A small network was shown many inputs. Here are its activations along a few directions, one row for each input.
Each table varies a few parts of the input and shows all the possible inputs, shuffled.
Descriptions start from the smaller parts, as in this example, which fits no table here: one of 4 places along a line, together with either a single point or (one of 2 separate values, together with one of 5 places around a ring) or one of 11 places along a line.
Shared parts are said once, and a part with two or three values counts as separate values.

Rows:
x1: [ 1.57 -0.52  0.69  3.66 -0.72 -0.74  4.27 -0.39  2.11 -0.59  1.19  1.50
  1.59 -2.86  3.61]
x2: [-1.49 -1.94  3.80 -3.37  2.26  1.05 -0.32 -0.93  0.31  0.21 -5.10 -0.22
 -2.51  1.19 -1.59]
x3: [ 1.98 -0.06  1.36  3.03  2.75 -2.12  2.02  0.89  1.01 -0.27  2.61  0.04
 -1.00 -4.20  2.52]
x4: [-2.92  1.97  0.83 -0.27 -1.92  0.27 -2.11 -2.64 -1.84  4.54 -0.41 -4.72
 -1.60 -1.58 -1.32]
x5: [ 3.91  1.42 -2.18 -1.67  1.05  1.66 -1.47  2.08  6.44 -4.59 -2.94  2.46
  3.03  1.94 -2.72]
x6: [-2.69 -0.41 -0.37 -0.90 -1.58  1.81 -2.27 -1.51 -2.15  5.42  1.95 -2.60
  1.02 -0.69 -0.53]
x7: [-4.66 -3.23 -1.19  3.64 -1.08  1.16 -0.42  3.08 -0.04 -0.80  0.41  0.74
 -0.19  2.89 -0.14]
x8: [ 2.98  1.19  0.72 -4.62 -0.44 -1.81 -0.22 -2.88 -4.52 -1.41  1.04 -0.19
 -2.92  0.05 -0.23]
x9: [ 2.43 -0.54 -1.80 -2.75 -1.81  3.24 -0.53 -0.73 -4.50 -1.14  0.16  0.46
 -0.07  1.53  3.61]
x10: [ 1.58 -1.61 -0.82 -4.95 -0.08  0.88 -1.77 -2.71 -3.12  3.41 -0.39 -0.10
 -1.32  1.15  3.34]
x11: [-3.23  0.77 -0.05  3.92 -1.63 -2.00  3.35  3.97  1.47  0.19 -0.84  2.15
  1.34  2.21 -0.45]
x12: [ 2.60  5.72 -4.99  2.14 -2.51  0.68 -3.27 -0.73  4.52 -0.63  2.25 -2.70
  4.21  0.82 -1.41]
x13: [ 3.28  2.98 -1.85 -2.46 -2.03 -1.12  2.88  0.22 -2.51 -0.93 -1.46  1.01
  2.03 -0.20  3.65]
x14: [-0.43  1.05  0.70 -1.76  0.75  0.18  4.67  2.63  1.43 -3.14 -3.49  2.34
  2.44  1.88  0.77]
x15: [-1.92  4.60 -1.38  0.97 -4.19 -0.67  2.12  1.91 -0.25  1.84  1.55 -2.12
  2.81 -1.33  1.24]
x16: [ 5.74  0.98 -3.33  4.40  0.67  0.90 -0.69 -2.24  7.43 -2.29  1.85  0.92
  1.54 -1.11  1.00]
x17: [-1.54 -1.26  2.67 -4.17  2.23 -1.18  0.46  0.08 -0.02 -3.85 -1.45  1.03
 -2.24  0.65 -2.75]
x18: [ 0.96 -2.98  2.29  1.11  0.68 -1.86  1.12 -2.69  0.30 -1.18  3.04  0.13
 -2.87 -4.43 -1.05]
x19: [-0.86  5.18 -0.41  1.25  0.36 -1.39  0.07  1.47 -2.91  1.18  2.71 -2.81
  1.94 -1.89 -0.57]
x20: [-0.34  1.61  2.45 -2.43  3.95 -1.05  0.90  4.16  0.25 -2.95 -1.94  1.88
  0.15  0.02  0.16]
x21: [-1.34 -3.65 -0.03 -2.53  0.52  3.55  1.07  2.83  0.01 -3.34 -2.29  0.86
  0.57  2.02  0.18]
x22: [-4.26 -0.47  1.70  1.78  0.61 -2.62 -0.14  0.07 -1.05 -0.83  1.10  1.67
 -2.96  1.74 -4.58]
x23: [ 3.05 -0.83  1.87 -3.81 -0.63 -0.53 -1.44 -3.78 -3.88  2.12 -2.52 -2.16
 -1.80  0.56  1.03]
x24: [-0.45 -4.08  0.08  3.03 -0.67  2.41 -0.13 -0.60  1.24 -1.19  2.70  0.49
 -0.73 -2.34  4.76]
x25: [-2.39  1.01 -1.16  0.78 -3.80  3.80 -1.15  0.95 -2.76  1.34  3.08 -2.34
  1.29  0.04  0.40]
x26: [-4.56 -4.04 -0.03  1.55  0.68 -0.02 -0.74  1.33  0.51  4.24 -0.48  0.87
 -1.69  2.31 -1.82]
x27: [ 0.33 -5.77  1.18  1.46  1.90  1.32 -0.19 -3.49  0.49  2.99  1.34  0.69
 -0.28 -3.01  1.75]
x28: [ 4.49  2.86  0.29 -3.04  0.81 -2.59  0.41  1.70 -3.85 -0.64  0.58 -0.27
  0.31 -0.72  2.38]
x29: [ 0.96 -3.65  3.23  2.26  1.32  0.41  0.28 -4.25  0.33  2.37 -0.86 -1.05
 -2.77 -3.89  0.13]
x30: [-2.19  3.10  0.37 -0.73 -1.90 -1.15 -0.29 -2.06 -2.71  0.96  3.62 -3.40
 -1.72 -0.83 -2.88]
x31: [-2.40  0.68  0.66  3.45  1.95 -3.50  1.26  4.85 -0.09  0.16  0.58  0.57
 -0.10  1.29 -1.99]
x32: [-4.55 -1.78  0.98  2.66  1.32 -1.17 -0.64 -1.31 -0.42  2.62 -3.34 -0.72
 -2.92  1.42 -3.43]
x33: [ 7.97  3.62 -3.96 -1.77 -1.53  0.49 -3.85 -1.03  2.09 -2.91 -0.82  1.56
  3.43  0.69  0.68]
x34: [ 0.35  2.43 -4.24  4.40  0.35 -0.23 -2.58  1.09  5.76 -2.09 -0.59  2.73
  2.48  3.03 -3.77]
x35: [-1.95 -4.34  1.91 -4.24  2.36  1.94 -0.68  0.68  0.93  1.19 -2.84  1.29
 -0.51  1.65  0.03]
- The inputs of x28 and x19 match in every part but one. If x13 is changed in the same way as x28 into x19, which row does it become? => x15
- What is each input in this table made of? => one of 5 separate values, together with either a single point or one of 6 places around a ring
- Change only the choice among 5 separate values in x32. List by row number the other rows that result. => x2, x4, x23, x29
- A walk changes only the place on the ring of 6. It starts at x26 and steps to x32. List the rest of the walk in order. => x22, x31, x11, x7
- Which other rows agree with x21 in the choice among 5 separate values? List them by row number. => x2, x5, x14, x17, x20, x35
- Which other rows agree with x24 in the choice among 5 separate values? List them by row number. => x1, x3, x16, x18, x27, x29

Rows:
x36: [-3.50 -4.39  1.01  3.92  0.14  0.48  1.60 -0.26 -1.57  3.09  1.21 -0.46
 -0.88 -1.85  1.02]
x37: [-0.15 -4.16  0.88 -0.87  1.83  0.14 -0.73 -0.32  1.43 -1.85 -0.94  2.07
 -2.58  1.29 -0.42]
x38: [ 2.30 -2.76  0.42 -3.90  0.65  2.52  0.14 -1.81 -0.25  0.03 -2.15  0.65
 -0.45  0.12  3.17]
x39: [-2.54  1.09  1.23 -1.01 -1.62  0.00 -1.40 -0.48 -4.09  2.25  2.44 -3.65
 -1.14 -0.71 -1.39]
x40: [-4.25 -2.35  1.37  3.38 -1.60 -0.73  2.24  1.63 -3.18  2.94  1.06 -0.79
 -0.51 -0.58  0.42]
x41: [-2.19 -3.26  3.85  2.45  2.70 -1.47  2.59  0.25  1.25  0.88 -1.52  0.14
 -2.12 -0.96 -1.63]
x42: [-3.25 -5.10  0.87  2.33  0.05  1.64 -0.90 -0.77  0.08  4.25  1.28 -0.99
 -1.28  0.31  0.34]
x43: [-2.56 -3.63  3.06  1.42  2.44 -0.47  0.30 -1.59  2.73  1.57 -1.96  0.42
 -2.37  0.55 -2.32]
x44: [-1.53  0.65  2.09  0.33 -1.40 -1.03  1.15 -0.56 -3.77  1.90  3.55 -2.35
 -1.51 -2.92  0.03]
x45: [-3.90 -1.44  3.30  1.35  1.83 -2.69  3.13  1.61 -0.42  0.55 -1.40  0.10
 -1.28 -0.64 -2.34]
x46: [ 0.15 -0.74 -0.41 -4.75 -0.11  2.48 -1.66 -0.33 -1.06  0.34 -2.75 -0.16
 -0.08  1.94  2.20]
x47: [-4.38 -0.97  2.69 -0.24  1.12 -1.99  0.65  2.02 -0.45  1.21 -2.26 -1.25
 -0.76  1.79 -3.76]
x48: [ 6.88  7.62 -7.35  2.56 -2.03  2.02 -2.54  2.19  7.95 -5.55 -0.20  2.78
  7.03  2.51 -1.08]
x49: [-4.92 -3.27 -0.09  1.54 -1.43  1.59 -2.23  0.11 -1.01  4.26 -0.02 -1.70
 -0.98  2.11 -0.72]
x50: [-5.64 -1.37  0.50  1.73 -1.29  0.48 -0.18  1.44 -3.18  3.62  0.68 -1.80
  0.18  1.72 -1.14]
x51: [-0.83 -2.90  0.99  0.12 -0.89  0.87 -2.26 -3.48 -0.83  2.07  2.50 -2.79
 -1.98 -2.01  0.46]
x52: [-0.25 -3.30  1.85  0.29  2.57 -0.72  1.52  0.70  0.00 -2.59 -0.31  2.05
 -2.43 -0.18  0.28]
x53: [ 3.35  0.28  0.83 -0.77  0.25 -1.98  0.24 -2.84 -1.35  0.94  0.94 -1.27
 -1.19 -2.63  2.77]
x54: [ 5.47  9.72 -7.57  2.98 -1.91  0.64 -1.10  4.00  6.01 -6.24  0.32  3.14
  7.85  1.65 -1.20]
x55: [ 7.26  6.70 -6.06  4.90 -0.75  0.10  0.43  2.46  8.49 -6.78  1.21  3.87
  6.83 -0.39  1.52]
x56: [ 2.08  0.94 -0.89 -3.09 -0.56 -0.07 -3.04 -3.23 -2.00  1.95 -0.60 -1.92
 -0.61 -0.33 -0.10]
x57: [-2.27 -0.76  0.31 -2.09  0.88 -0.86  0.36  2.16 -2.08 -2.01 -1.35  1.12
 -1.28  1.97 -2.41]
x58: [-0.55 -1.81  1.42  1.32 -0.69 -0.14  0.95 -3.07 -2.34  1.45  2.81 -2.08
 -2.01 -4.15  0.77]
x59: [-0.08  1.59  0.58 -4.56 -0.62  1.12  0.61  0.99 -3.14 -0.04 -2.11  0.00
  0.17  1.82  1.88]
x60: [ 6.35  8.86 -5.90  4.10 -1.50 -0.36  1.09  4.28  6.61 -6.67  1.55  3.61
  7.38  0.48  0.60]
x61: [-3.84 -2.22  1.95  0.02  1.48 -0.20 -0.66 -0.45  1.34  1.89 -3.01 -0.55
 -1.93  1.82 -3.85]
x62: [-1.74 -0.76  0.56 -1.64 -1.57  1.03 -2.60 -2.38 -1.67  2.98  2.24 -3.43
 -2.12 -0.58 -1.45]
x63: [ 7.67  6.03 -7.22  4.11 -0.77  2.15 -1.69  0.89  8.90 -6.18  0.26  4.01
  7.04  0.56  0.33]
x64: [ 1.60  3.55  0.17 -3.13 -0.57 -1.48 -1.57 -0.74 -3.57  2.00  0.53 -1.92
 -0.51 -0.31  0.00]
x65: [ 1.93 -1.39  1.53 -2.38  1.07  1.24  2.14 -0.74 -1.26 -0.68 -1.36  0.92
 -0.49 -1.16  4.21]
x66: [ 2.55  2.75  1.18 -1.67 -0.48 -2.40  0.94 -0.97 -3.32  1.30  1.30 -1.00
 -0.78 -2.22  1.60]
x67: [ 3.82 -0.17  0.47 -1.89  0.54 -0.02 -2.28 -3.86 -0.58  2.08  0.52 -1.14
 -1.30 -1.52  1.54]
x68: [ 0.26  0.48  0.86 -3.75  0.28 -0.01  3.06  1.19 -2.63 -0.69 -0.83  0.96
  0.31 -0.86  3.32]
x69: [-1.75 -2.59  0.04 -2.46  0.80  0.10 -1.13 -0.10  0.37 -1.64 -1.52  1.08
 -2.20  3.01 -2.00]
x70: [-1.57 -0.95  1.46 -0.65  1.15 -1.99  2.85  2.07 -1.40 -2.61 -0.12  2.37
 -2.01  0.34 -0.63]
- What is each input in this table made of? => one of 5 places around a ring, together with either a single point or one of 6 places around a ring
- The inputs of x66 and x53 match in every part but the place on the ring of 5. If x70 is changed in the same way as x66 into x53, which row does it become? => x52
- Which other rows agree with x63 in the place on the ring of 5? List them by row number. => x37, x38, x42, x43, x51, x67
- Which other rows agree with x54 in the place on the ring of 5? List them by row number. => x39, x47, x50, x57, x59, x64
- Change only the place on the ring of 6 in x69. List by row number the other rows that result. => x46, x49, x56, x61, x62
